These are the activations of a small neural network, seen along a few directions. Each row is one input.
In each table, some parts of the input vary, and every possible input appears once, in random order.
Descriptions start from the smaller parts, as in this example, which fits no table here: one of 4 places along a line, together with either a single point or one of 11 places around a ring or (one of 3 separate values, together with one of 5 places around a ring).
Shared parts are said once, and a part with two or three values counts as separate values.

Other details of the inputs shift rows strongly along three fixed directions, in all tables alike. That doesn't count.

Table:
R1: [-14 -21  25  20  -1 -12  17 -10   5   4 -45  11]
R2: [ 19  27   8   3   6 -72  -2 -40 -25 -39  10  -2]
R3: [  8 -10 -11  11  32  27  -2  28  -1 -23  20 -14]
R4: [ 16  13  22   4  40  10  19  21  17 -39  13  -6]
R5: [ 26  -3  -4  -4  32  26   0  26   5 -13  21 -10]
R6: [-24  -7 -15 -12 -46  24  -4  -4  14  48 -13   6]
R7: [ 10  -8  15   5  40  22   6  24   1 -33   4 -17]
R8: [ 12  23 -73 -13 -47 -22 -51 -39 -39  22  48 -13]
R9: [ 28   0  24   1  49   9  15  18   9 -32  10  -6]
R10: [  5  14   7  10   5 -79  -8 -27 -46 -42   8  -5]
R11: [  7  -8 -10   2  32  30  -5  29  -5 -25  13 -14]
R12: [  2   9  14 -13  31  19  16  33  15 -36  10  -2]
R13: [  9  32   4  -4  -7 -67  -4 -26 -30 -30  13   1]
R14: [  1 -10  20  22  -1 -16  24 -16  25   7 -35  13]
R15: [ 20   2 -59 -10  -7  60 -31  14   6  23  50 -27]
R16: [-22  -8  36  -9 -13  -6  16   4  14  21 -35  18]
R17: [  1 -16  19  15  -2  -5  17 -13  15  22 -34  20]
R18: [-15 -25  19  17 -11  -5  13  -5   4  19 -43   3]
R19: [  3 -17  22  12  -4  -8  18  -9  14  26 -34  13]
R20: [ 14  11 -19  -9  10  38  -9  23   9  -2  36 -19]
R21: [  5  16  11  10   6 -75  -9 -37 -44 -42   9  -5]
R22: [-22  -4  11  -6 -27   8  11  -7  18  25 -24  11]
R23: [ -5 -17 -56  -2 -47  39 -29 -14  -1  73   4  10]
R24: [-24  -4 -13  -9 -39  20  -3 -10  13  37 -13  12]
R25: [-22  -4  41  -5  -4 -12  19  -1  15   8 -36  26]
R26: [ -8  27 -20 -34 -26 -35 -34 -16 -41  -3  30   4]
R27: [-23  -6  37  -5  -4 -15  21   5  13   8 -38  27]
R28: [-23  -6 -14 -10 -41  16  -2  -1  11  39 -14   8]
R29: [  1   8  30 -21  35  21   8  31  11 -28  13  -1]
R30: [-13 -23  25  19  -3 -17  18  -1   3   6 -46   6]
R31: [  4  34 -36 -11 -27 -43 -29 -33 -38  -7  34   1]
R32: [ 13  10 -18  -7  12  48  -8  21  14  -1  36 -17]
R33: [  9 -10  11  16  41  19   9  23   5 -34  11 -13]
R34: [  8  -9 -24   4  15  39 -16  23  -6  -5  33 -26]
R35: [ -4 -12 -28  12 -30  14  -3 -14  16  42 -13   8]
Description of these inputs: one of 5 places around a ring, together with either one of 2 separate values or one of 5 places along a line.
The inputs of R4 and R32 match in every part but the place on the ring of 5. If R1 is changed in the same way as R4 into R32, which row does it become?
Answer: R7
Which other rows does R9 become when the place on the ring of 5 takes its other values? List them by row number.
Answer: R5, R17, R19, R23
List by row number the other rows that have the place on the ring of 5 in common with R20.
Answer: R6, R15, R16, R18, R19, R34
Which other rows does R30 become when the choice among 2 separate values takes its other values? List them by row number.
Answer: R10

Table:
R36: [  1  25   5  -3  -5 -76  -8 -33 -39 -38   7   2]
R37: [-11 -13  17   4 -10  -2  10  -3  10  22 -28  15]
R38: [ -5   2 -48  -4 -47  19 -25 -19  -1  48  15  -3]
R39: [ 20   1  20   4  33  12  20  20  21 -20   2  -4]
R40: [ -6  22  -6  -7 -14 -67 -20 -32 -49 -29  12  -2]
R41: [ -6  -1 -28  -9 -31  15 -19 -13  -2  40   5   9]
R42: [  3   6  -8  -8  15  24  -4  21   2 -18  24 -13]
R43: [  1  10 -25 -23   1  32 -21  16  -5   0  36 -10]
R44: [ -3 -15 -31  15 -29  10 -14 -20  -2  39  -6   1]
R45: [  8   9   1  -4  24  21   6  22  11 -24  19  -9]
R46: [  7  -4  11  -4  32  15   3  27  -4 -28  10 -10]
R47: [ 14  11  11 -11  22  17  10  19  18 -17  15  -4]
R48: [  4   0  -9 -16  16  26 -16  21 -11 -10  25 -10]
R49: [-14 -31  21  27  -3  -6  17  -5   6  16 -45   6]
R50: [ -5 -20 -10  19 -13   5  -2 -10   0  24 -16   0]
R51: [18  7 -1 -9 20 22  0 16 12 -7 20 -5]
R52: [ -9  -1  20  -1  -8  -6  16  -4  16  10 -24  16]
R53: [  4 -22  36  35  10 -16  38  -9  29   9 -50  10]
R54: [ 11   7 -15  -4  16  22  -5  16   4 -16  25 -12]
R55: [ -7  -6 -26   0 -33  10 -13 -15  -1  41  -4   8]
R56: [ -2   3  18 -14  26  13   5  26   0 -27   8  -5]
R57: [ 11  38   4  -7  -6 -76  -6 -37 -32 -39  18   0]
R58: [-10 -20  51  20  11 -22  38   2  21   0 -55  19]
R59: [-24  -8 -10  -1 -29   7  -9  -5  -5  25 -11   2]
The inputs of R46 and R58 match in every part but one. If R59 is changed in the same way as R46 into R58, which row does it become?
Answer: R42
What is each input in this table made of?
Answer: one of 4 places along a line, together with either a single point or one of 5 places around a ring
Which other rows does R47 become when the place on the ring of 5 takes its other values? List them by row number.
Answer: R38, R39, R51, R57
List by row number the other rows that have the place on the line of 4 in common with R44.
Answer: R41, R45, R52, R54, R55
